These are the activations of a small neural network, seen along a few directions. Each row is one input.
In each table, some parts of the input vary, and every possible input appears once, in random order.
Descriptions start from the smaller parts, as in this example, which fits no table here: one of 2 separate values, together with either a single point or one of 11 places along a line or (one of 5 places around a ring, together with one of 6 places along a line).
Shared parts are said once, and a part with two or three values counts as separate values.

Other details of the inputs shift rows strongly along three fixed directions, in all tables alike. That doesn't count.
These rows show it; all are for the same input, with only those details redrawn:
[-16 -42 -18  45  43 -34 -12  23  19   5  74 -15  10]
[-38   4  13  25 -14  35 -51  23 -52   7  -5 -24 -14]
[-68   6  33  24  42   3 -17  -9   5  64 -23 -29  47]
[-13  33  12 -12 -20  14  -8 -25  10   7 -18  11  20]
[-11  29   8  -9 -22  12 -11 -22   7   2 -11   9  16]
[-34  24  18   2  -1  13 -15 -17   0  23 -21  -5  25]
[-60  -3  23  33   8  34 -53  25 -54  26 -13 -34   1]
[-49  13  25  13  20   9 -16 -10   2  38 -19 -14  35]

A family of inputs:
x1: [-65  12  42  18  53   1 -18 -14  28  69 -11 -28  58]
x2: [ -4 -61 -17  35  51 -40   3  34   9   0  62 -20   2]
x3: [  0  25   4 -12 -19   4  -4 -24  21  -2   1  17  18]
x4: [  9 -16 -23 -19 -21   1  21 -23  -3 -16  -8  27   0]
x5: [ 32   8  -8 -35 -33   7  10 -39  42 -17  12  25  10]
x6: [ 37 -37 -45  17  31 -42  28  35   3 -32  58  20 -33]
x7: [ 19  10   6  -6 -53  36 -39  27 -49 -41  -4 -10 -44]
x8: [  7 -16   3 -22   0  -3  28 -20  13  14 -31  -2  13]
x9: [-21  24  31   4  58  -9   9   2  32  52 -21 -19  29]
x10: [ 10  -9   2 -15  30 -10  34 -14  26  30 -24  -3  14]
x11: [ 41  -9 -29 -31   0 -19  54 -19  19 -11 -16  36  -7]
x12: [ 13 -11 -23 -22 -21  -4  24 -35  15 -11  -3  28  10]
x13: [-36  40  28  32 -18  22 -42  24 -57 -10 -19 -15 -15]
x14: [ -5   3   1  -3 -37  30 -21  28 -72 -34 -25  -3 -43]
x15: [ 22  -7 -15 -22  10  -7  39 -17  13  13 -26  15   0]
x16: [ 29 -70 -48  25   5 -27  -1  15  14 -28  88  -5 -17]
x17: [ 23 -20  -3  43  31 -54   6  45  17 -29  65 -16 -15]
x18: [ 56  73   7 -25 -18 -23  34  -6  28 -50 -13  46 -15]
x19: [  2  10  25   1 -31  40 -51  33 -40 -17  -4 -29 -33]
x20: [-34   8   5   4   8  -1  -2 -18   0  19 -12   7  26]
x21: [  6  23  10  -7  21  -9  17  -1  20  21 -21   0   8]
x22: [ 26 -34 -29  -4 -57  27 -13  30 -76 -51  -7  -6 -67]
x23: [ 42  43 -10 -40 -28   2  29 -22  14 -21 -28  45  -8]
x24: [ 37  -5   1 -34 -20  -9  31 -27  40  -9 -13   8  10]
x25: [ 41   5  10 -41 -24   0  23 -30  48  -3 -15   4   8]
x26: [ 21  -2  -2  -7 -15  39 -23  26 -41 -10 -12 -18 -48]
x27: [-20 -51 -36  44  42 -40   4  24  -1   0  65  -1  -1]
- Changing only one part turns x23 into x20. The same change can be made to x6. Which row results? => x27
- What is each input in this table made of? => one of 3 separate values, together with either a single point or (one of 2 separate values, together with one of 4 places along a line)
- Change only the choice among 3 separate values in x26. List by row number the other rows that result. => x5, x25
- Change only the choice among 2 separate values in x4. List by row number the other rows that result. => x27
- Which other rows agree with x22 in the choice among 3 separate values? List them by row number. => x2, x7, x8, x14, x17, x19, x24, x25
